These are the activations of a small network on made-up records, seen along a few directions, one row for each record.
After each row come some of the record's fields: RAGAN, MIDE, NIZIM, FUG, TEF, POFU, MUGE.
Other fields move the rows too, some of them a lot.
(in the rows, 500 means zero)
Random noise pushes rows far along 7 fixed directions. That doesn't count. These rows show it; they differ only by the noise:
388	707	401	487	430	426	431	509	266	580	392	513	661	531	695	448	456	455	577	445	451	340	619	315	458	356	606	459	461	440	561
780	370	477	539	508	206	547	876	763	561	749	600	542	472	339	723	409	320	562	669	697	752	524	679	352	606	342	520	631	669	476
496	433	526	565	566	401	570	437	580	561	705	521	414	601	492	471	549	501	686	535	559	620	570	637	486	532	459	556	628	552	482
614	633	452	595	462	510	503	448	680	385	548	530	530	448	515	532	311	492	282	472	514	416	450	612	402	553	555	471	476	613	440
596	599	485	459	405	303	623	662	559	450	393	550	674	530	520	657	506	346	301	507	695	438	546	585	276	640	622	484	520	680	502
563	419	537	531	557	463	712	226	726	422	716	566	333	508	428	470	439	590	484	405	458	504	376	828	483	768	454	604	643	593	504
586	592	364	562	606	617	368	525	659	410	810	397	352	528	376	507	415	644	377	565	431	549	491	548	604	424	456	510	507	526	465
397	621	519	577	454	478	544	306	451	496	431	523	564	567	668	408	467	461	509	425	533	388	563	518	414	466	631	482	490	538	462
440	642	396	527	541	511	437	419	405	553	618	477	464	547	585	419	492	622	630	471	372	426	592	438	566	426	516	520	555	437	564

459	664	539	713	618	522	387	581	504	605	508	414	481	752	640	458	773	558	730	666	681	624	905	398	416	255	638	492	580	576	429 | RAGAN=gibud, MIDE=tota, NIZIM=bakup, FUG=rir, TEF=numan, POFU=vedo, MUGE=tel
584	482	555	529	434	559	612	142	648	364	322	642	486	303	594	419	321	449	312	386	420	354	344	619	355	586	515	472	444	573	511 | RAGAN=beb, MIDE=vola, NIZIM=vuki, FUG=tiben, TEF=numan, POFU=lil, MUGE=seb
492	505	468	459	571	521	597	362	547	446	599	465	361	580	419	499	634	642	491	436	459	475	506	624	534	664	546	572	591	519	558 | RAGAN=beb, MIDE=tota, NIZIM=bakup, FUG=rir, TEF=lisis, POFU=vedo, MUGE=seb
239	408	423	215	556	501	528	541	251	463	626	282	441	701	343	514	678	507	375	457	521	523	398	458	721	493	537	569	443	405	511 | RAGAN=rusov, MIDE=bag, NIZIM=vuki, FUG=murug, TEF=numan, POFU=vedo, MUGE=lunav
400	392	660	481	396	410	726	238	495	476	301	584	571	505	638	440	544	353	472	457	645	415	488	643	332	685	616	468	551	614	478 | RAGAN=rusov, MIDE=vola, NIZIM=bakup, FUG=murug, TEF=lisis, POFU=bel, MUGE=seb
323	487	480	511	471	539	493	188	361	505	523	488	466	511	606	330	363	499	580	409	396	408	428	492	598	401	518	501	442	394	480 | RAGAN=rusov, MIDE=bag, NIZIM=bakup, FUG=posol, TEF=lisis, POFU=vedo, MUGE=tel
512	389	583	586	532	317	624	469	525	645	626	590	454	592	540	476	580	522	871	534	545	640	616	626	483	605	431	566	699	528	498 | RAGAN=gibud, MIDE=bag, NIZIM=bakup, FUG=posol, TEF=lisis, POFU=vedo, MUGE=lunav
392	281	728	595	435	520	665	145	578	487	396	660	518	421	573	341	228	308	622	311	469	508	223	648	476	547	422	516	397	435	384 | RAGAN=gibud, MIDE=fide, NIZIM=bakup, FUG=tiben, TEF=numan, POFU=bel, MUGE=per
535	557	421	416	467	491	496	483	494	417	486	529	544	430	485	516	340	425	325	440	455	410	403	483	479	483	520	471	397	482	533 | RAGAN=rusov, MIDE=fide, NIZIM=bakup, FUG=tiben, TEF=numan, POFU=vedo, MUGE=seb
520	687	441	512	547	670	492	394	485	439	473	434	408	494	520	468	626	779	409	461	348	369	552	481	563	589	554	543	550	496	589 | RAGAN=beb, MIDE=fide, NIZIM=vuki, FUG=posol, TEF=numan, POFU=lil, MUGE=lunav
523	157	607	565	484	427	394	608	520	608	563	585	534	378	445	450	282	182	712	576	594	769	389	472	513	263	281	444	379	434	379 | RAGAN=beb, MIDE=fide, NIZIM=bakup, FUG=tiben, TEF=lisis, POFU=lil, MUGE=tel
421	514	480	521	497	541	337	587	495	460	542	339	500	570	511	504	559	440	336	706	675	594	620	404	495	316	557	401	433	558	374 | RAGAN=rusov, MIDE=tota, NIZIM=vuki, FUG=posol, TEF=numan, POFU=vedo, MUGE=per
464	566	412	508	502	618	372	356	399	525	518	505	471	382	572	372	308	594	542	419	227	390	420	357	607	339	409	479	442	354	574 | RAGAN=beb, MIDE=vola, NIZIM=bakup, FUG=murug, TEF=numan, POFU=lil, MUGE=lunav
625	468	521	432	452	558	491	660	578	428	434	527	553	345	399	605	428	536	367	470	422	452	351	499	552	672	428	491	473	489	503 | RAGAN=gibud, MIDE=tota, NIZIM=vuki, FUG=posol, TEF=lisis, POFU=bel, MUGE=per
573	514	440	466	330	359	443	666	366	560	279	623	753	274	588	561	226	290	470	451	453	391	403	338	401	424	437	426	403	448	559 | RAGAN=beb, MIDE=vola, NIZIM=bakup, FUG=murug, TEF=lisis, POFU=lil, MUGE=lunav
653	553	424	462	501	485	488	618	513	507	471	545	494	387	463	563	484	592	466	529	409	446	529	476	472	575	449	505	555	506	631 | RAGAN=beb, MIDE=fide, NIZIM=bakup, FUG=tiben, TEF=lisis, POFU=lil, MUGE=tel
444	572	456	499	522	591	552	216	547	376	570	436	396	524	535	425	506	611	319	487	477	404	509	580	504	556	590	477	526	568	503 | RAGAN=rusov, MIDE=vola, NIZIM=bakup, FUG=murug, TEF=numan, POFU=vedo, MUGE=seb
464	868	499	760	401	516	495	257	517	466	281	534	633	545	817	427	417	562	418	416	512	242	666	518	315	535	770	425	494	594	431 | RAGAN=rusov, MIDE=tota, NIZIM=bakup, FUG=rir, TEF=numan, POFU=vedo, MUGE=tel
337	390	554	465	553	489	582	243	343	608	489	521	418	562	603	329	640	513	773	444	448	522	554	480	521	406	478	565	562	421	593 | RAGAN=beb, MIDE=vola, NIZIM=bakup, FUG=murug, TEF=numan, POFU=lil, MUGE=tel
452	609	602	694	474	420	588	377	452	648	425	571	527	597	691	446	610	598	780	420	492	459	680	576	403	633	572	531	662	512	505 | RAGAN=beb, MIDE=tota, NIZIM=bakup, FUG=rir, TEF=numan, POFU=lil, MUGE=lunav
400	498	342	421	654	554	339	627	425	527	841	322	355	678	340	495	557	562	540	571	467	649	517	420	718	260	443	544	456	399	487 | RAGAN=rusov, MIDE=tota, NIZIM=vuki, FUG=murug, TEF=numan, POFU=vedo, MUGE=tel
596	633	372	504	484	376	386	765	359	687	483	597	605	440	542	574	451	492	736	489	381	485	608	327	488	391	424	515	521	392	624 | RAGAN=beb, MIDE=tota, NIZIM=vuki, FUG=tiben, TEF=numan, POFU=lil, MUGE=tel
601	770	455	739	492	551	451	456	687	433	575	468	468	539	586	524	510	692	386	584	546	443	657	600	427	591	621	473	597	654	404 | RAGAN=rusov, MIDE=vola, NIZIM=vuki, FUG=posol, TEF=numan, POFU=vedo, MUGE=lunav
583	398	582	534	414	442	486	763	614	494	457	532	648	422	398	645	332	298	402	497	623	598	350	530	446	572	436	454	400	520	380 | RAGAN=beb, MIDE=tota, NIZIM=bakup, FUG=rir, TEF=numan, POFU=bel, MUGE=per
299	348	564	442	603	622	458	334	389	553	542	448	386	635	501	328	657	463	727	496	486	619	513	403	623	253	492	520	414	387	474 | RAGAN=gibud, MIDE=tota, NIZIM=vuki, FUG=posol, TEF=numan, POFU=bel, MUGE=seb
375	286	585	308	381	470	563	555	347	436	303	444	632	454	433	545	473	252	301	480	644	522	315	443	504	492	491	463	339	477	448 | RAGAN=beb, MIDE=bag, NIZIM=bakup, FUG=posol, TEF=lisis, POFU=lil, MUGE=per
448	555	516	392	388	408	473	776	226	618	237	485	720	498	584	582	668	431	584	512	564	435	636	298	454	520	560	481	497	460	571 | RAGAN=beb, MIDE=bag, NIZIM=bakup, FUG=posol, TEF=lisis, POFU=lil, MUGE=lunav
415	726	433	495	439	492	461	483	327	507	400	441	583	520	653	493	578	644	475	484	428	329	617	383	543	577	618	470	542	463	540 | RAGAN=rusov, MIDE=tota, NIZIM=vuki, FUG=posol, TEF=numan, POFU=vedo, MUGE=per
584	582	478	658	462	398	401	551	535	592	537	602	577	432	628	484	352	413	675	566	511	532	625	451	412	396	466	430	511	498	481 | RAGAN=rusov, MIDE=fide, NIZIM=bakup, FUG=tiben, TEF=numan, POFU=vedo, MUGE=seb
597	494	489	619	501	684	343	486	647	420	611	463	409	325	426	491	333	646	361	526	369	506	388	518	628	519	387	438	462	472	406 | RAGAN=beb, MIDE=vola, NIZIM=vuki, FUG=tiben, TEF=lisis, POFU=lil, MUGE=per
577	525	497	541	553	627	480	351	610	445	625	477	369	455	507	457	525	667	494	530	399	485	521	585	564	577	470	504	571	516	523 | RAGAN=rusov, MIDE=bag, NIZIM=bakup, FUG=posol, TEF=numan, POFU=bel, MUGE=seb
580	583	407	524	551	601	380	544	602	418	597	429	441	464	452	512	403	605	331	562	436	496	490	461	544	405	477	479	470	523	470 | RAGAN=gibud, MIDE=bag, NIZIM=vuki, FUG=murug, TEF=numan, POFU=vedo, MUGE=lunav
417	624	435	401	397	490	328	838	278	482	306	372	717	508	541	614	541	387	288	586	641	439	590	234	495	368	621	395	378	474	440 | RAGAN=rusov, MIDE=bag, NIZIM=vuki, FUG=rir, TEF=lisis, POFU=vedo, MUGE=per
637	531	438	389	492	467	521	723	497	480	452	529	556	396	422	641	458	575	424	456	393	415	411	493	534	656	440	537	535	463	624 | RAGAN=gibud, MIDE=tota, NIZIM=bakup, FUG=rir, TEF=lisis, POFU=bel, MUGE=lunav
452	358	443	329	506	556	393	547	436	420	518	433	486	394	425	487	427	383	321	576	523	532	400	395	578	352	445	438	370	458	482 | RAGAN=rusov, MIDE=vola, NIZIM=vuki, FUG=tiben, TEF=lisis, POFU=vedo, MUGE=seb
569	557	433	355	351	398	561	566	377	503	228	647	715	268	549	584	274	365	345	303	358	270	309	430	411	628	491	478	395	446	622 | RAGAN=beb, MIDE=fide, NIZIM=vuki, FUG=rir, TEF=numan, POFU=lil, MUGE=tel

Which values does each new row have?
684	439	418	513	583	560	397	594	601	530	678	524	367	346	396	513	455	637	586	596	362	597	493	494	597	475	316	529	569	465	576 | RAGAN=beb, MIDE=fide, NIZIM=vuki, FUG=posol, TEF=lisis, POFU=lil, MUGE=tel
348	368	597	463	440	515	530	412	370	486	383	435	540	515	542	444	573	409	446	505	609	522	482	458	505	460	535	451	461	496	441 | RAGAN=beb, MIDE=vola, NIZIM=bakup, FUG=murug, TEF=lisis, POFU=lil, MUGE=per
542	285	651	517	550	434	748	265	730	437	553	594	404	523	451	463	493	393	492	462	636	607	409	773	373	619	470	580	568	646	446 | RAGAN=gibud, MIDE=vola, NIZIM=bakup, FUG=murug, TEF=numan, POFU=vedo, MUGE=tel
642	582	472	813	515	572	238	527	628	604	585	561	497	377	656	401	307	517	715	662	453	607	672	375	430	179	400	389	506	506	440 | RAGAN=beb, MIDE=vola, NIZIM=bakup, FUG=murug, TEF=numan, POFU=lil, MUGE=tel
659	466	478	514	444	447	406	761	547	497	405	547	619	367	459	600	363	324	401	605	596	562	494	422	397	395	444	430	410	545	488 | RAGAN=beb, MIDE=fide, NIZIM=bakup, FUG=tiben, TEF=lisis, POFU=lil, MUGE=tel
693	414	583	578	431	414	505	626	659	511	379	632	623	354	544	570	440	282	501	592	664	601	549	509	266	460	459	425	490	636	472 | RAGAN=beb, MIDE=vola, NIZIM=bakup, FUG=murug, TEF=numan, POFU=lil, MUGE=seb
320	257	718	446	502	464	715	364	437	508	412	468	475	625	468	468	716	387	565	461	692	620	461	622	493	624	515	553	514	526	442 | RAGAN=beb, MIDE=fide, NIZIM=bakup, FUG=tiben, TEF=numan, POFU=lil, MUGE=per
458	532	536	386	427	572	485	532	388	422	209	455	605	438	581	527	673	439	271	550	616	383	580	387	412	498	639	413	426	568	515 | RAGAN=beb, MIDE=vola, NIZIM=vuki, FUG=tiben, TEF=lisis, POFU=lil, MUGE=seb
506	319	627	566	509	496	589	347	654	447	481	519	449	534	460	461	510	354	430	529	666	611	459	644	394	439	502	489	462	623	397 | RAGAN=beb, MIDE=vola, NIZIM=bakup, FUG=murug, TEF=lisis, POFU=lil, MUGE=tel
445	305	689	587	434	402	586	516	515	550	402	525	573	524	538	519	537	325	571	536	725	640	509	581	406	546	498	460	517	557	373 | RAGAN=beb, MIDE=tota, NIZIM=bakup, FUG=rir, TEF=lisis, POFU=lil, MUGE=per
428	479	572	615	520	620	475	390	561	468	647	435	406	525	490	439	456	619	514	498	465	536	453	591	625	597	470	480	527	468	395 | RAGAN=rusov, MIDE=fide, NIZIM=bakup, FUG=tiben, TEF=numan, POFU=bel, MUGE=per
526	415	493	242	500	401	642	656	401	498	328	548	578	495	427	612	654	426	487	451	514	452	452	455	456	611	514	546	503	483	676 | RAGAN=gibud, MIDE=tota, NIZIM=bakup, FUG=rir, TEF=lisis, POFU=bel, MUGE=seb
565	698	486	726	490	532	477	405	540	561	475	562	511	474	634	469	424	665	645	418	368	405	581	524	469	564	525	510	579	484	519 | RAGAN=beb, MIDE=tota, NIZIM=bakup, FUG=rir, TEF=numan, POFU=lil, MUGE=lunav
443	586	452	534	535	553	455	398	431	535	470	499	477	501	589	400	514	558	574	495	448	455	591	395	497	366	540	507	499	466	536 | RAGAN=beb, MIDE=fide, NIZIM=vuki, FUG=murug, TEF=numan, POFU=vedo, MUGE=tel
546	561	563	596	402	372	533	489	419	635	230	684	685	391	722	464	417	365	714	449	487	419	596	418	312	463	506	467	492	494	571 | RAGAN=beb, MIDE=fide, NIZIM=bakup, FUG=tiben, TEF=numan, POFU=lil, MUGE=tel
490	263	410	250	475	511	469	410	388	497	534	577	481	230	403	424	204	397	514	377	256	457	198	412	635	421	277	522	360	305	620 | RAGAN=beb, MIDE=bag, NIZIM=bakup, FUG=posol, TEF=lisis, POFU=vedo, MUGE=seb
567	487	483	468	514	484	414	833	473	520	517	428	537	545	355	624	608	465	454	577	590	607	545	430	532	460	473	502	466	499	488 | RAGAN=beb, MIDE=fide, NIZIM=bakup, FUG=tiben, TEF=lisis, POFU=lil, MUGE=lunav
605	631	521	660	510	640	326	645	579	473	467	392	487	493	539	531	655	663	472	682	558	546	718	407	487	471	540	443	564	567	445 | RAGAN=beb, MIDE=bag, NIZIM=bakup, FUG=posol, TEF=lisis, POFU=lil, MUGE=per
